These are the activations of a small neural network, seen along a few directions. Each row is one input.
Each table varies a few parts of the input and shows all the possible inputs, shuffled.
Descriptions start from the smaller parts, as in this example, which fits no table here: one of 8 places around a ring, together with either a single point or one of 11 places along a line or (one of 3 separate values, together with one of 6 places along a line).
Shared parts are said once, and a part with two or three values counts as separate values.
(in the rows, 128 means zero)

Other details of the inputs shift rows strongly along three fixed directions, in all tables alike. That doesn't count.

Rows:
R1: [117 131 117 125 141 122 130 132 122 132 124]
R2: [130 128 126 130 123 131 127 118 142 141 124]
R3: [123 126 113 127 143 128 130 124 124 133 117]
R4: [130 117 121 133 132 123 123 120 139 134 121]
R5: [134 124 128 127 126 127 125 120 142 138 120]
R6: [120 131 120 125 126 119 123 123 132 128 140]
R7: [129 124 125 132 141 119 120 129 135 123 128]
R8: [121 124 124 122 133 117 121 129 138 126 136]
R9: [125 136 128 127 122 129 126 120 139 139 131]
R10: [125 131 131 117 127 120 123 129 141 130 134]
R11: [119 133 121 130 133 120 118 127 130 123 138]
R12: [200 106 135 138 117 160 148 184  69 173 187]
R13: [125 135 128 127 134 120 115 137 136 119 132]
R14: [124 131 121 132 126 124 127 121 134 134 133]
R15: [189 116 144 122 114 159 139 183  72 168 198]
R16: [141 158 153 142  80  88 195 128  99  58  97]
R17: [132 126 125 137 135 128 115 127 138 127 118]
R18: [120 137 125 129 131 126 112 128 133 121 135]
R19: [118 129 116 119 134 121 134 128 124 137 125]
R20: [122 133 122 137 133 126 122 126 132 129 131]
R21: [130 133 127 132 126 135 121 121 141 135 122]
R22: [114 129 124 113 133 130 128 124 132 142 122]
R23: [127 130 118 117 132 131 134 119 130 143 116]
R24: [139 170 145 136  76  90 213 137  78  68  96]
R25: [125 133 120 119 135 136 127 121 130 137 115]
R26: [123 137 126 136 131 132 115 126 135 127 129]
R27: [122 141 128 122 124 127 117 126 135 126 137]
R28: [ 67   7 215 131 118 209 127 100  96  67 126]
R29: [126 132 124 128 135 113 123 137 132 120 135]
R30: [123 122 112 122 137 128 133 119 126 139 119]
R31: [135 130 128 130 128 129 120 124 141 132 119]
R32: [122 138 130 129 127 135 117 121 140 133 129]
R33: [115 134 125 116 136 133 122 127 131 136 120]
R34: [129 134 116 126 138 131 128 127 123 131 115]
R35: [133 134 132 124 131 124 120 128 140 126 126]
R36: [133 122 121 138 136 122 122 127 135 129 120]
R37: [132 128 131 121 129 121 125 125 141 132 128]
R38: [127 137 132 120 129 122 118 133 139 124 133]
R39: [128 130 123 139 132 134 116 125 138 130 122]
R40: [126 124 120 140 135 129 122 123 136 131 123]
Description of these inputs: one of 5 places around a ring, together with either one of 2 separate values or one of 6 places around a ring.
The inputs of R3 and R23 match in every part but the place on the ring of 5. If R1 is changed in the same way as R3 into R23, which row does it become?
Answer: R22
The inputs of R9 and R32 match in every part but the place on the ring of 5. If R2 is changed in the same way as R9 into R32, which row does it become?
Answer: R21
Change only the choice among 2 separate values in R30. List by row number the other rows that result.
Answer: R19
Start at R5 and move only the place on the ring of 5, one step at a time. The first step leads to R31. Which rows follow, in order?
Answer: R17, R36, R4

Rows:
R41: [125 127 135 120 119 134 130 125 127 128 132]
R42: [138 123 144 148 123 127 111 132 140 107 135]
R43: [130 118 129 129 131 127 134 130 122 125 122]
R44: [125 124 126 132 134 134 132 130 116 125 119]
R45: [136 104 114 114 164 160  67 139 154 197 172]
R46: [124 116 125 132 136 122 132 133 118 120 129]
R47: [133 119 127 128 126 136 137 122 122 134 117]
R48: [118 134 130 126 128 126 128 137 116 117 139]
R49: [121 135 134 124 125 130 128 136 119 120 134]
R50: [153 127 145 150 109 130 124 125 143 121 134]
R51: [120 133 136 123 126 134 126 133 122 122 131]
R52: [127 119 127 131 133 128 133 131 120 124 124]
R53: [132 118 128 131 124 138 139 117 125 137 118]
R54: [124 132 136 125 116 139 133 123 127 134 130]
R55: [129 120 128 130 132 130 134 130 121 126 121]
R56: [125 131 136 121 125 128 129 133 122 120 134]
R57: [124 128 135 121 119 136 130 124 126 129 130]
R58: [122 128 137 122 126 128 127 132 126 120 135]
R59: [146 124 145 147 117 129 117 130 143 113 133]
R60: [131 117 128 129 125 135 137 122 125 134 118]
R61: [127 121 126 130 134 130 133 130 118 123 122]
R62: [133 116 128 129 124 131 138 123 125 133 119]
R63: [131 122 127 129 130 136 136 125 120 130 118]
R64: [128 123 127 130 130 139 135 126 120 131 116]
R65: [133 121 126 129 125 137 138 122 121 134 116]
R66: [124 126 138 122 125 124 127 133 126 120 136]
R67: [143 128 139 150 121 118 118 139 132 104 142]
R68: [123 134 134 123 126 127 129 135 119 119 136]
R69: [127 117 128 130 133 125 133 131 120 123 125]
R70: [126 128 136 123 116 135 133 121 129 132 133]
R71: [119 128 132 125 128 121 128 137 120 115 143]
R72: [129 125 136 121 117 128 133 127 128 128 135]
R73: [126 127 137 124 115 133 134 122 131 132 134]
R74: [124 120 123 132 137 127 132 132 115 120 127]
R75: [123 131 135 122 118 138 131 126 125 130 129]
R76: [122 131 134 122 127 127 127 134 121 118 137]
R77: [127 124 127 131 133 137 133 129 118 128 117]
R78: [123 127 136 123 126 122 127 135 124 118 139]
R79: [139 117 110 113 171 157  67 154 140 188 172]
R80: [162 191 102 134  98  60 187 131 124 112  99]
R81: [117 130 131 125 130 126 125 134 118 115 140]
R82: [130 119 129 129 129 133 136 126 124 130 120]
R83: [151 126 144 148 112 129 121 128 141 117 132]
R84: [142 131  79 118 184 136  66 136 166 202 145]
R85: [122 130 135 123 125 124 129 135 122 119 139]
R86: [ 51 146  90 126 163  91  93  65 200 103  66]
R87: [117 128 131 124 130 125 125 135 119 114 141]
R88: [135 123 127 132 123 138 141 119 122 138 117]
R89: [129 124 126 131 133 130 135 131 115 125 121]
R90: [124 124 138 121 123 128 128 129 130 124 136]
R91: [120 122 122 134 137 132 131 131 114 121 123]
R92: [124 126 136 122 118 132 130 125 129 128 133]
R93: [129 122 127 130 133 134 133 128 118 126 118]
R94: [144 125 145 148 120 126 115 133 140 109 134]
R95: [130 122 127 129 133 132 134 130 119 126 120]
R96: [214 235  49 132 124  55 159 161 136 196 131]
R97: [123 130 136 121 124 134 128 128 125 125 132]
R98: [127 130 136 122 121 128 132 131 126 125 136]
R99: [133 118 128 132 122 135 140 119 126 138 120]
R100: [ 61 161 102 115 145  89  97  69 207 108  76]
R101: [126 129 136 124 117 137 133 121 128 133 132]
R102: [123 134 135 122 122 135 131 131 123 126 131]
R103: [132 124 125 131 124 139 139 124 119 136 114]
R104: [133 115 130 131 123 133 139 119 128 137 120]
R105: [120 115 124 132 137 127 130 130 119 120 127]
R106: [119 125 133 124 128 119 126 136 122 114 144]
What do these inputs look like to the network?
Answer: one of 6 places along a line, together with either a single point or (one of 2 separate values, together with one of 5 places along a line)
The inputs of R49 and R54 match in every part but the place on the line of 6. If R69 is changed in the same way as R49 into R54, which row does it become?
Answer: R104
The inputs of R67 and R42 match in every part but the place on the line of 6. If R74 is changed in the same way as R67 into R42, which row does it become?
Answer: R61
List by row number the other rows that have the place on the line of 6 in common with R65.
Answer: R41, R47, R57, R60, R62, R72, R75, R83, R92, R103
Change only the place on the line of 6 in R87. List by row number the other rows that result.
Answer: R41, R56, R70, R76, R100
Start at R96 and move only the place on the line of 5, one step at a time. The first step leads to R88. Which rows follow, in order?
Answer: R53, R99, R104
List by row number the other rows that have the place on the line of 6 in common with R98.
Answer: R59, R63, R64, R80, R82, R84, R90, R97, R100, R102
